Each row below holds a small network's activations on one record, seen along a few directions.
After each row come some of the record's fields: Zunun, Taf, Gupo, Nabo.
A field that a record lacks is written none.
Other fields move the rows too, some of them a lot.
In the rows, zero is written as 500.
Random noise pushes rows far along 12 fixed directions. That doesn't count. These rows show it; they differ only by the noise:
[340 457 387 404 494 444 336 199 569 653 452 442 570 741 508 588 403 327
 641 470 770 439 618 505 530 572 206 654 455 378 440 446 542 443 565 789]
[581 616 662 520 579 465 312 547 585 517 479 481 407 549 709 414 393 661
 402 604 368 443 534 399 572 510 418 485 508 685 550 423 557 546 285 649]
[498 343 524 487 485 306 391 414 618 633 618 504 607 410 332 477 467 315
 565 355 527 353 386 583 468 649 493 514 638 469 486 539 607 354 564 329]
[530 605 528 449 487 607 582 469 470 483 383 526 451 516 635 422 576 651
 424 478 535 550 469 395 464 436 419 495 521 471 566 464 424 606 390 533]
[519 597 573 442 528 563 466 461 490 472 450 499 419 531 652 456 474 593
 426 518 502 518 493 400 513 451 398 502 517 500 570 485 475 576 376 548]
[517 537 421 409 528 645 466 427 272 167 764 486 401 459 425 665 448 669
 232 549 545 496 386 500 478 513 574 475 599 298 463 652 317 265 477 318]
[620 429 442 538 601 438 611 394 730 446 490 510 570 458 353 409 536 387
 533 320 434 664 486 536 439 508 637 476 512 568 374 519 468 442 547 441]
[630 365 512 450 508 553 368 192 573 535 721 583 479 552 353 545 376 378
 520 416 627 641 436 468 496 484 492 578 472 410 504 602 488 350 437 642]
[591 494 533 503 493 361 736 387 549 577 459 544 660 427 456 280 541 552
 417 362 394 576 406 601 362 498 676 581 581 635 455 481 604 481 525 516]
[534 646 555 691 484 313 384 273 691 850 341 466 714 404 648 418 502 304
 579 422 450 427 616 370 503 546 432 551 597 675 519 378 484 500 412 642]
[654 554 540 736 406 436 643 583 459 627 560 590 544 159 402 215 520 645
 368 461 580 605 267 477 329 428 669 522 590 556 558 407 577 510 486 426]
[414 640 457 372 543 506 596 566 398 421 292 414 526 573 724 515 598 646
 406 468 390 399 565 474 519 521 396 470 595 493 518 496 415 596 458 370]
[612 453 353 451 496 484 580 553 315 627 422 493 632 494 577 567 551 529
 513 332 382 571 543 487 566 470 494 506 553 465 586 629 425 572 465 312]
[527 488 532 390 491 461 488 473 465 698 297 577 403 474 618 294 466 529
 541 312 604 575 405 548 290 438 434 567 764 499 674 429 664 629 362 419]

[623 455 517 438 598 582 378 620 647 395 479 490 419 601 525 626 627 596
 530 463 315 446 559 422 668 603 437 329 454 542 470 546 344 479 357 398] : Zunun=z5 Taf=w2 Gupo=y1 Nabo=none
[422 726 536 540 408 692 601 416 337 406 449 475 478 411 656 542 546 545
 434 636 609 532 549 263 513 335 429 544 421 358 606 474 321 663 486 551] : Zunun=z6 Taf=none Gupo=y2 Nabo=v1
[716 421 518 398 424 621 568 298 422 649 490 661 593 592 529 566 645 589
 477 369 322 570 494 502 439 484 670 489 624 544 579 636 350 407 290 581] : Zunun=z4 Taf=none Gupo=y3 Nabo=none
[582 659 426 753 479 509 309 531 561 745 377 496 477 489 615 459 539 609
 525 597 646 510 605 359 551 509 330 510 468 593 500 297 420 490 374 785] : Zunun=z1 Taf=none Gupo=y2 Nabo=v1
[518 516 445 408 524 537 389 456 491 580 324 513 544 614 679 609 556 509
 504 363 352 414 601 478 459 561 489 413 727 537 550 536 367 466 303 397] : Zunun=z4 Taf=none Gupo=y2 Nabo=v1
[296 579 455 457 587 412 497 513 496 301 558 347 551 555 491 706 516 367
 446 634 378 296 611 594 630 614 486 436 462 478 329 578 422 341 697 423] : Zunun=z1 Taf=none Gupo=y3 Nabo=none
[484 450 374 460 650 506 556 875 516 381 294 398 293 511 518 404 491 559
 685 439 599 684 555 518 513 403 372 483 426 453 551 423 618 820 597 274] : Zunun=z5 Taf=w2 Gupo=y2 Nabo=v1
[466 388 301 489 506 459 445 346 350 634 550 475 621 523 474 637 293 175
 634 368 591 662 611 530 514 402 482 622 496 367 549 637 523 518 607 455] : Zunun=z3 Taf=none Gupo=y2 Nabo=v2
[378 400 415 447 421 407 364 632 394 536 491 490 501 547 429 513 490 627
 516 529 606 244 461 638 372 647 480 546 701 442 497 401 608 406 529 400] : Zunun=z6 Taf=none Gupo=y2 Nabo=v1
[470 503 434 469 483 612 666 479 673 463 268 532 559 633 534 445 703 550
 571 418 508 522 566 438 421 503 483 435 466 510 422 404 348 597 480 573] : Zunun=z3 Taf=none Gupo=y2 Nabo=v1
[547 508 678 375 448 515 531 207 690 525 461 547 593 520 502 494 701 458
 520 379 402 342 466 413 416 609 548 502 665 518 535 504 382 427 385 449] : Zunun=z6 Taf=none Gupo=y2 Nabo=v1
[578 530 595 634 432 581 672 504 670 474 481 570 611 461 479 402 620 543
 466 545 382 550 489 380 519 456 635 415 317 622 434 454 401 579 469 635] : Zunun=z5 Taf=w1 Gupo=y2 Nabo=v1
[533 493 310 457 538 670 387 463 456 520 420 507 358 583 487 683 627 448
 620 430 680 595 580 454 520 493 346 454 555 308 542 534 292 460 457 445] : Zunun=z1 Taf=none Gupo=y2 Nabo=v2
[655 468 352 407 649 636 557 334 665 412 296 519 505 836 595 533 538 566
 597 381 368 790 759 476 476 433 570 538 422 650 388 474 343 549 358 764] : Zunun=z3 Taf=none Gupo=y2 Nabo=v1
[614 655 317 737 453 639 689 627 368 494 329 592 433 406 526 265 552 865
 358 543 644 770 471 527 187 340 728 530 613 599 465 287 442 531 412 676] : Zunun=z3 Taf=none Gupo=y2 Nabo=v2
[380 493 406 399 545 656 736 413 485 233 483 450 414 586 400 558 531 410
 601 525 678 728 553 501 487 356 487 558 294 322 425 544 434 625 712 548] : Zunun=z5 Taf=w2 Gupo=y3 Nabo=none
[433 497 468 570 339 481 568 582  98 467 826 507 580 326 356 566 417 642
 286 680 591 383 325 608 521 510 612 584 463 353 518 603 575 335 654 464] : Zunun=z5 Taf=w1 Gupo=y2 Nabo=v2
[354 648 430 482 551 384 529 744 121 599 360 389 358 327 704 467 344 438
 523 540 577 574 525 598 491 328 380 590 626 427 694 526 702 711 624 268] : Zunun=z1 Taf=none Gupo=y3 Nabo=none
[529 556 565 552 624 466 175 340 892 642 316 475 439 504 610 560 563 196
 711 354 456 425 651 358 507 612 363 376 695 587 519 413 354 446 317 428] : Zunun=z2 Taf=none Gupo=y2 Nabo=v1
[543 584 654 408 613 438 549 239 574 487 492 520 443 479 570 434 394 321
 456 430 365 650 505 577 427 414 622 556 617 613 524 585 599 451 450 567] : Zunun=z4 Taf=none Gupo=y3 Nabo=none
[639 381 409 407 443 514 501 200 420 594 589 631 574 573 375 502 519 569
 422 337 548 573 424 628 344 556 624 615 673 467 470 545 472 249 413 593] : Zunun=z1 Taf=none Gupo=y1 Nabo=none
[196 694 513 320 648 471 618 455 520 175 324 311 485 734 750 517 403 494
 428 637 403 425 708 528 530 472 396 563 418 551 365 442 520 620 622 616] : Zunun=z3 Taf=none Gupo=y2 Nabo=v1
[431 572 696 473 545 291 699 238 823 492 385 444 651 458 471 284 597 323
 568 431 407 433 514 534 390 563 592 611 537 666 408 382 607 534 618 561] : Zunun=z6 Taf=none Gupo=y2 Nabo=v1
[575 212 436 185 432 687 591 486 463 534 427 686 379 730 396 482 615 586
 591 277 623 614 367 594 391 472 435 485 547 318 584 593 527 558 411 455] : Zunun=z1 Taf=none Gupo=y1 Nabo=none
[606 493 689 470 442 545 653 228 472 549 652 584 633 339 508 512 483 236
 481 404 315 616 446 406 498 367 696 526 494 491 639 714 437 530 474 413] : Zunun=z3 Taf=none Gupo=y2 Nabo=v2
[496 576 415 364 558 621 585 434 482 411 307 513 411 573 601 536 639 532
 458 364 492 580 533 500 435 478 456 442 634 433 494 521 347 500 431 376] : Zunun=z1 Taf=none Gupo=y1 Nabo=none
[444 529 508 269 605 491 624 574 512 370 298 446 481 636 654 528 642 537
 468 394 265 418 572 581 545 558 458 426 590 541 479 562 455 556 484 313] : Zunun=z1 Taf=none Gupo=y2 Nabo=v1
[428 384 326 387 342 634 744 466 278 513 512 566 602 511 361 567 685 548
 528 397 686 508 395 557 388 492 505 541 510 232 537 571 394 497 638 365] : Zunun=z3 Taf=none Gupo=y2 Nabo=v2
[439 637 306 546 496 585 677 760 307 424 325 401 589 540 662 595 636 703
 411 555 432 476 609 427 625 464 418 408 396 454 461 514 317 632 549 419] : Zunun=z4 Taf=none Gupo=y2 Nabo=v1
[677 156 463 462 528 512 342 632 669 622 604 614 417 632 297 509 426 394
 698 389 525 623 462 553 594 509 463 440 363 499 506 579 617 516 462 545] : Zunun=z1 Taf=none Gupo=y2 Nabo=v1
[478 613 424 563 592 451 446 537 314 397 578 404 442 401 567 554 326 461
 413 569 488 592 568 526 527 419 537 569 539 495 503 542 510 464 564 408] : Zunun=z1 Taf=none Gupo=y2 Nabo=v1
[332 447 188 393 442 463 426 720 154 678 264 445 559 754 657 615 462 687
 545 484 606 380 643 677 501 565 308 567 591 428 518 450 584 556 512 540] : Zunun=z5 Taf=w1 Gupo=y2 Nabo=v1
[560 538 597 654 467 413 617 566 688 496 489 551 509 391 374 256 591 669
 408 550 495 481 372 560 379 558 646 475 489 674 375 320 596 443 518 614] : Zunun=z5 Taf=w1 Gupo=y1 Nabo=none
[442 487 402 562 441 422 232 498 464 675 468 503 479 478 462 575 503 490
 526 469 662 310 488 570 402 657 431 493 760 448 510 403 509 313 444 425] : Zunun=z5 Taf=w1 Gupo=y2 Nabo=v1
[536 392 751 422 449 305 318 413 585 859 513 494 604 586 629 425 366 357
 690 483 421 360 541 439 627 540 326 659 437 633 707 496 780 687 416 643] : Zunun=z6 Taf=none Gupo=y2 Nabo=v2
[449 708 307 610 621 485 418 558 536 441 279 326 601 476 709 684 601 428
 503 447 350 421 751 359 626 568 400 375 586 528 419 474 192 492 477 284] : Zunun=z2 Taf=none Gupo=y1 Nabo=none
[480 464 474 582 546 430 605 586 560 413 571 453 485 422 366 395 434 429
 543 540 589 612 477 536 533 443 511 563 335 493 421 468 608 562 697 520] : Zunun=z1 Taf=none Gupo=y2 Nabo=v1
[580 548 619 562 507 441 691 504 650 496 409 554 548 521 514 234 495 670
 416 526 378 598 472 550 392 452 683 542 433 749 427 365 650 581 450 746] : Zunun=z5 Taf=w1 Gupo=y2 Nabo=v1
[704 282 384 484 440 469 417 614 510 819 323 650 560 611 505 403 558 679
 638 286 435 543 501 582 346 552 573 495 688 640 583 423 565 526 281 508] : Zunun=z3 Taf=none Gupo=y1 Nabo=none
[540 325 543 363 402 612 521 567 344 598 520 643 346 564 498 339 336 588
 573 473 716 685 357 495 391 306 427 619 447 381 705 506 723 744 435 588] : Zunun=z6 Taf=none Gupo=y1 Nabo=none

Which values does each new row have?
[425 484 250 465 497 454 603 389 333 507 487 432 648 536 394 684 590 443
 535 422 544 494 584 646 494 572 537 558 554 382 392 576 402 335 673 434] : Zunun=z5 Taf=w2 Gupo=y3 Nabo=none
[659 289 281 633 610 352 454 845 662 611 389 504 487 474 323 386 492 537
 654 308 480 633 497 654 466 565 562 408 546 631 405 432 634 509 531 343] : Zunun=z4 Taf=none Gupo=y1 Nabo=none
[574 457 238 650 581 379 492 567 393 484 594 376 650 415 360 653 450 394
 564 470 453 600 649 555 636 522 585 556 416 486 391 575 431 407 683 376] : Zunun=z5 Taf=w2 Gupo=y2 Nabo=v1
[580 662 415 630 385 584 741 672 344 603 233 542 599 437 680 359 698 812
 416 518 452 564 525 387 409 395 567 489 517 589 566 361 370 705 402 511] : Zunun=z6 Taf=none Gupo=y1 Nabo=none
[566 355 486 530 528 451 254 812 358 485 659 498 345 363 467 510 283 540
 524 500 518 495 405 505 533 480 478 464 581 457 633 553 631 544 453 193] : Zunun=z3 Taf=none Gupo=y1 Nabo=none
[514 511 472 548 521 506 266 558 469 606 435 528 328 532 582 454 335 522
 553 539 651 574 529 492 397 438 441 542 619 531 592 393 599 543 369 575] : Zunun=z6 Taf=none Gupo=y2 Nabo=v1
[448 675 595 598 429 406 715 476 461 534 533 445 679 372 542 399 596 576
 325 595 443 380 426 466 565 533 495 537 400 552 467 470 513 504 603 567] : Zunun=z4 Taf=none Gupo=y2 Nabo=v2
[482 690 627 449 503 572 518 239 478 323 531 463 471 394 579 547 570 499
 384 518 477 444 493 379 397 491 580 540 678 446 553 507 325 428 427 370] : Zunun=z6 Taf=none Gupo=y2 Nabo=v1
[511 499 694 446 431 604 523 525 594 545 525 530 483 441 555 539 628 408
 541 493 483 408 412 287 711 485 285 371 334 389 625 600 413 648 455 418] : Zunun=z4 Taf=none Gupo=y1 Nabo=none
[568 638 708 521 271 586 528 231 341 836 529 660 585 484 650 445 588 649
 373 604 550 420 396 402 472 462 455 590 516 524 671 485 493 455 300 878] : Zunun=z4 Taf=none Gupo=y3 Nabo=none
[422 439 182 544 585 448 338 588 555 386 386 382 528 509 374 709 573 395
 644 392 541 393 665 551 446 647 515 422 706 402 352 458 314 353 598 184] : Zunun=z6 Taf=none Gupo=y1 Nabo=none
[567 634 665 436 476 518 593 222 498 556 526 578 503 474 563 398 564 576
 337 484 447 514 404 523 381 500 586 569 625 570 549 504 510 385 380 646] : Zunun=z4 Taf=none Gupo=y2 Nabo=v2
[448 620 491 656 540 512 584 539 616 386 464 484 457 343 436 428 549 470
 460 554 534 538 467 511 364 473 642 408 560 537 404 418 438 446 571 466] : Zunun=z4 Taf=none Gupo=y3 Nabo=none
[572 428 656 487 564 557 420 341 746 363 643 577 387 474 419 401 358 370
 494 455 507 632 414 442 434 449 575 477 476 540 476 510 534 462 422 547] : Zunun=z3 Taf=none Gupo=y1 Nabo=none
[581 531 470 527 430 559 646 537 595 595 269 583 592 498 523 438 796 632
 485 373 396 446 487 481 416 567 576 374 606 565 480 424 349 509 384 448] : Zunun=z5 Taf=w1 Gupo=y2 Nabo=v1
[494 622 431 422 528 472 587 370 113 554 428 487 534 401 710 545 288 365
 392 388 378 707 579 580 418 291 650 622 703 485 653 666 554 561 464 349] : Zunun=z5 Taf=w1 Gupo=y2 Nabo=v1
[394 378 464 380 363 602 347 128 590 612 579 565 612 713 415 664 543 384
 576 451 745 334 487 423 500 629 290 537 475 288 464 515 373 338 466 724] : Zunun=z4 Taf=none Gupo=y1 Nabo=none
[565 462 365 539 527 513 581 805 266 449 519 507 391 506 510 375 355 767
 409 571 559 692 459 594 501 369 513 560 398 521 502 481 652 611 539 559] : Zunun=z1 Taf=none Gupo=y1 Nabo=none
[399 527 525 528 513 311 539 367 308 523 746 384 699 434 503 584 236 299
 421 588 415 501 542 578 669 464 528 655 332 512 467 648 662 443 706 578] : Zunun=z5 Taf=w2 Gupo=y2 Nabo=v1
[425 468 589 418 409 593 689 306 538 433 586 547 564 464 390 504 564 360
 497 457 600 517 388 448 509 456 491 507 378 333 505 587 464 526 601 512] : Zunun=z5 Taf=w1 Gupo=y2 Nabo=v1
